These are the activations of a small neural network, seen along a few directions. Each row is one input.
Each table varies a few parts of the input and shows all the possible inputs, shuffled.
Descriptions start from the smaller parts, as in this example, which fits no table here: one of 5 places around a ring, together with either a single point or (one of 2 separate values, together with one of 4 places along a line) or one of 9 places along a line.
Shared parts are said once, and a part with two or three values counts as separate values.
In the rows, 128 means zero.

Other details of the inputs vary at random and push rows far along three fixed directions, the same in every table; ignore that.

A family of inputs:
x1: [127 166  89 102 112  67  81 140 147 101 119 125 134]
x2: [121 136 129 154  86 133 130 115 146 115 126 122 124]
x3: [109 153 112 183  88 162 111 121 133 128 128 102 106]
x4: [124 159  87 100 101  81  97 146 145 114 121 131 112]
x5: [134 126 133 150  95 119 113 123 129 118 119 106 141]
x6: [135 156 112  74 186  78 140 159 112 140 109 154 123]
x7: [136 134 107  77 187  79 134 125 111 104 126 176 108]
x8: [181 170 154 162 207 195 184 171  83 115 146 186  85]
x9: [133 129 100 143  99 162 124  98 120 119 128 101 118]
x10: [109  39 185 125 154  75 140 115 125 166 131 148 179]
x11: [112 143 102 156  99 170 126 106 128 125 119 117 122]
x12: [111  39 182 115 154  78 139 121 139 176 127 148 170]
x13: [128 149  82  96 128  88  88 126 142  73 120 119 121]
x14: [117  45 175 109 147  76 145 117 139 185 151 132 177]
x15: [117  27 154  86 163  97 150 111 117 175 139 127 162]
x16: [100  82 164 186 113 164 124 132 148 170 142  99 143]
x17: [106  50 167 122 149  85 138 113 124 183 144 152 160]
x18: [135 136  97  67 182  89 141 136 113 117 125 175 110]
x19: [118 122 162 104  66 178  95 118 120 134 147 119 126]
x20: [123 121 110 144 113 163 116 118 145 119 130 115 124]
x21: [160 143 131  74 178  76 138 151 121 110 108 163 118]
x22: [126 123 170 102  81 169  81 117 138 136 144 117 146]
x23: [169 181 171 191 198 191 186 183  90 142 156 212  92]
x24: [127 158  96  93 101  89 116 118 154  80 110 126 110]
x25: [135 127 118 152  96 172 133 114 140 102 142  92 115]
x26: [122  25 187 106 159  76 145 113 120 156 129 129 178]
x27: [112  33 159  92 177  86 131 120 140 154 139 141 159]
x28: [130 142 157 108  83 157  75 112 125 114 143 118 152]
x29: [131 195 110  47  80 111  71 114 148  87 128 124 126]
x30: [121 146 120 169  79 153 123 126 151 125 144 113 122]
x31: [121 160 111  86 188  75 132 137 115 134 111 172 123]
x32: [113 172  86 101 114  78  97 131 163 107 119 111 120]
x33: [121 178  73  92 118 107 115 117 156  97 112 123 127]
x34: [117 149 120 162  95 168 132 123 146 133 126  83 131]
x35: [188 184 160 187 217 210 196 171  60 102 155 196  85]
x36: [136 137 109 154  94 182 139 105 137 112 141  94 122]
x37: [137 136 130 161  93 150 112 144 143 140 135 105 128]
x38: [105  93 150 181 105 177 139 110 122 170 128  92 144]
x39: [146 158  78  87 125 108  99 127 145 100 111 108 122]
x40: [125 165  64  96 115 110 102 103 133  91 114 128 106]
x41: [136 129 107  69 182  83 138 147 115 106 128 173 102]
x42: [150 182 162 181 210 196 184 177  93 146 138 195 101]
x43: [136 131 134 159  77 168 141 115 138 105 129  95 114]
x44: [151 137 109  73 187  79 138 128 103 108 125 162 111]
x45: [113 144 105 169  85 195 134 127 131 125 124 108 112]
x46: [119 139 122 146 102 133 121 126 150 134 133  86 129]
x47: [125 138 129 167 102 155 111 142 145 141 128  86 124]
x48: [113 173  86 103 128  84  87 137 146 103 106 114 136]
x49: [120  25 165  99 175  88 138 102 121 167 141 125 189]
x50: [117  47 174 116 141  81 145 104 115 175 127 139 162]
x51: [169 168 173 177 195 195 196 169  86 116 137 209  81]
x52: [106  46 171 108 166  80 143 134 123 193 138 123 159]
x53: [109 167  81  98 114  98 101 144 144 116 104 118 115]
x54: [134 134 126 168  73 171 131 109 118 107 120 100 103]
x55: [119 141 117 158 100 140 112 121 128 138 126  92 117]
x56: [119  71 167 178  77 163 144 122 123 159 134 100 135]
x57: [133 114 110 131  99 155 125 130 125 111 131  97 104]
x58: [151 155 112  72 192  88 135 147 125 130 107 156 140]
x59: [125 153 116  87 183  67 131 161 120 136 123 167 112]
x60: [177 186 178 203 206 212 210 170  61 101 146 219  79]
x61: [141 144 106  82 194  82 128 131 114 104 127 171 133]
x62: [121 126 116 157  98 172 131 111 147  98 145 107 111]
x63: [106  81 162 178 116 161 128 121 131 165 132  83 169]
x64: [127 166  68  87 119 104 111 108 154  85 123 124 117]
x65: [130 128 124 147  87 138 120 142 131 142 137 108 119]
x66: [134 137 125 162  89 136 104 134 135 127 136  99 139]
x67: [111 177  83  95 119  91 104 129 161 107 110 115 127]
x68: [181 185 176 187 186 190 213 161  77 127 148 203  90]
x69: [133 146 118 172  78 157 116 123 125 133 136 106 115]
x70: [144 161 124  96 195  65 123 157 114 127 123 151 134]
x71: [106  65 162 174  77 177 147 116 129 138 134 107 120]
x72: [132 167  73  90 108 113 112 133 133 111 103 105 120]
x73: [118 135 114 151 112 166 121 127 146 129 119 114 134]
x74: [136 124 137 150  94 134 119 131 141 132 118 107 132]
x75: [106  37 210  69 137 110 115  87 108 185 154 153 180]
x76: [133 174  72  98 112 112 108 113 128 108 102 109 123]
x77: [128 167  94  97 130  96  96 145 151 122 101 104 132]
x78: [138 146  98  88  95  97 114 135 132  94 105 111 102]
x79: [117 143 112 172 100 175 117 119 134 114 124 105 138]
x80: [105  37 173 112 148  90 151  98 119 157 128 149 151]
x81: [129 132 115 148 110 151 118 118 129 123 119  92 153]
x82: [138 150 122  91 167  62 137 129 108 120 111 186 116]
x83: [117  85 153 170 105 188 159 102 135 159 142  91 159]
x84: [117 126 128 159  77 143 126 129 131 124 121 120 112]
x85: [ 95  77 165 193 109 154 119 122 139 161 145  92 157]
Description of these inputs: one of 5 separate values, together with either a single point or (one of 2 separate values, together with one of 8 places around a ring).
Changing only the choice among 5 separate values turns x26 into x78. The same change can be made to x81. Which row results? -> x72
Changing only the choice among 5 separate values turns x61 into x64. The same change can be made to x48. Which row results? -> x67
Changing only the choice among 5 separate values turns x69 into x14. The same change can be made to x76. Which row results? -> x83
Which other rows does x32 become when the choice among 2 separate values takes its other values? List them by row number. -> x46
Which other rows does x73 become when the choice among 5 separate values takes its other values? List them by row number. -> x11, x33, x45, x79
A walk changes only the place on the ring of 8. It starts at x31 and steps to x3. List the rest of the walk in order. -> x17, x82, x80, x7, x40, x11
Which other rows does x27 become when the choice among 2 separate values takes its other values? List them by row number. -> x8
